Each row below holds a small network's activations on one record, seen along a few directions.
Here are examples, each followed by its value of one field, Lam.
Records without Lam are marked absent.
The largest differences between rows may come from other fields.
(in the rows, 500 means zero)
Strong random noise was added to every row along 2 fixed directions; ignore it. To show where, here is one row again and again, with new noise each time:
[301 654 460 764 372 596 689 584 446 677 538 478 768 592 432 587 418 258
 409 652 546]
[304 585 593 621 561 545 503 697 686 472 398 446 403 601 803 289 521 312
 550 621 541]
[430 588 540 436 435 515 420 516 479 680 553 504 662 531 345 637 381 465
 309 438 589]
[388 570 591 462 525 512 401 605 609 558 466 476 483 557 593 444 454 427
 426 492 571]

[557 531 653 587 702 458 491 523 522 471 432 429 487 589 633 368 478 413
 552 627 557]	f3
[408 421 508 445 456 516 581 564 588 388 539 523 294 431 611 435 622 506
 618 437 465]	f5
[590 402 456 340 519 468 387 505 571 442 550 559 383 535 557 475 529 591
 515 438 480]	f2
[461 543 528 723 595 487 670 553 525 447 472 492 470 565 688 405 568 371
 667 674 571]	f3
[412 440 429 654 486 587 654 603 474 471 425 532 396 498 623 442 579 448
 650 610 513]	f1
[342 568 643 583 650 463 435 679 680 406 335 413 370 619 821 245 508 308
 586 652 522]	f7
[599 372 485 302 434 470 352 471 449 605 619 560 522 431 355 645 426 658
 430 313 443]	f2
[508 445 578 313 556 481 348 455 525 460 501 486 375 460 547 383 563 624
 560 350 448]	absent
[533 362 574 437 537 524 411 519 529 417 487 494 416 481 631 452 557 557
 488 419 459]	f8
[637 405 543 219 567 481 348 403 546 427 550 546 457 453 414 532 468 588
 419 392 556]	f5
[285 594 548 712 394 610 644 710 653 507 434 474 368 593 611 375 588 402
 597 567 428]	f6
[308 564 373 800 300 579 850 594 473 560 552 541 610 518 473 542 560 441
 592 571 413]	f4
[508 407 376 629 486 504 633 479 469 465 544 523 555 568 570 487 507 416
 619 592 416]	f2
[494 503 595 367 440 477 441 500 535 556 555 500 521 440 420 565 447 498
 375 453 574]	f5
[446 515 666 382 575 464 289 597 625 567 433 434 460 541 549 413 408 465
 427 387 557]	f7
[438 430 478 472 587 527 556 560 525 432 461 498 281 514 664 354 574 544
 583 542 515]	f1
[478 567 691 514 550 516 321 607 687 513 339 441 350 585 600 305 429 467
 422 441 482]	f6
[461 535 460 550 319 515 589 564 478 529 526 446 524 480 517 556 488 528
 556 476 560]	absent
[493 425 448 523 335 554 554 489 392 519 581 567 572 448 387 695 572 562
 432 410 488]	f8
[446 510 462 670 477 542 649 510 478 549 482 510 670 482 490 550 436 477
 522 581 421]	f4
[524 499 514 537 734 491 573 477 503 342 508 499 363 546 709 384 589 505
 639 613 507]	f3
[459 529 551 513 541 523 383 584 567 450 440 487 460 442 592 342 573 491
 554 534 488]	absent
[364 511 516 434 551 539 465 611 617 453 487 482 334 537 649 391 554 486
 522 464 476]	f7
[625 422 573 210 598 411 267 421 541 355 473 547 302 431 618 496 529 664
 393 291 532]	f8
[379 546 500 596 491 486 561 630 602 485 472 467 475 482 553 394 527 537
 504 487 449]	f4
[583 425 448 510 682 491 560 366 346 415 415 519 577 575 500 479 444 462
 563 648 545]	f1
[444 624 730 426 488 532 304 640 696 625 430 463 459 588 497 412 412 511
 328 453 571]	f6

Which value of Lam does each new row have?
[596 539 611 293 554 507 274 484 619 543 449 510 492 566 345 529 413 600
 337 418 550]	f6
[477 513 535 496 504 532 486 599 621 497 462 537 459 480 584 449 505 572
 489 516 458]	f4
[450 465 465 545 397 503 598 516 428 638 509 534 533 487 407 570 474 506
 486 492 609]	f1
[481 491 531 395 597 477 375 513 511 479 453 498 496 507 500 532 450 489
 472 518 490]	f7
[455 542 635 440 450 560 351 659 671 544 414 517 358 513 488 482 509 558
 474 427 485]	f6
[467 456 462 526 353 572 611 513 450 537 590 565 566 404 369 650 518 465
 502 479 488]	f5
[399 527 546 611 595 524 471 599 616 437 371 453 373 562 751 302 481 334
 560 520 467]	f7
[522 505 484 536 542 485 482 537 474 531 428 496 436 485 492 410 453 472
 430 519 565]	f1
[397 463 451 603 411 561 656 541 469 439 570 496 480 524 585 480 620 482
 477 524 457]	f8
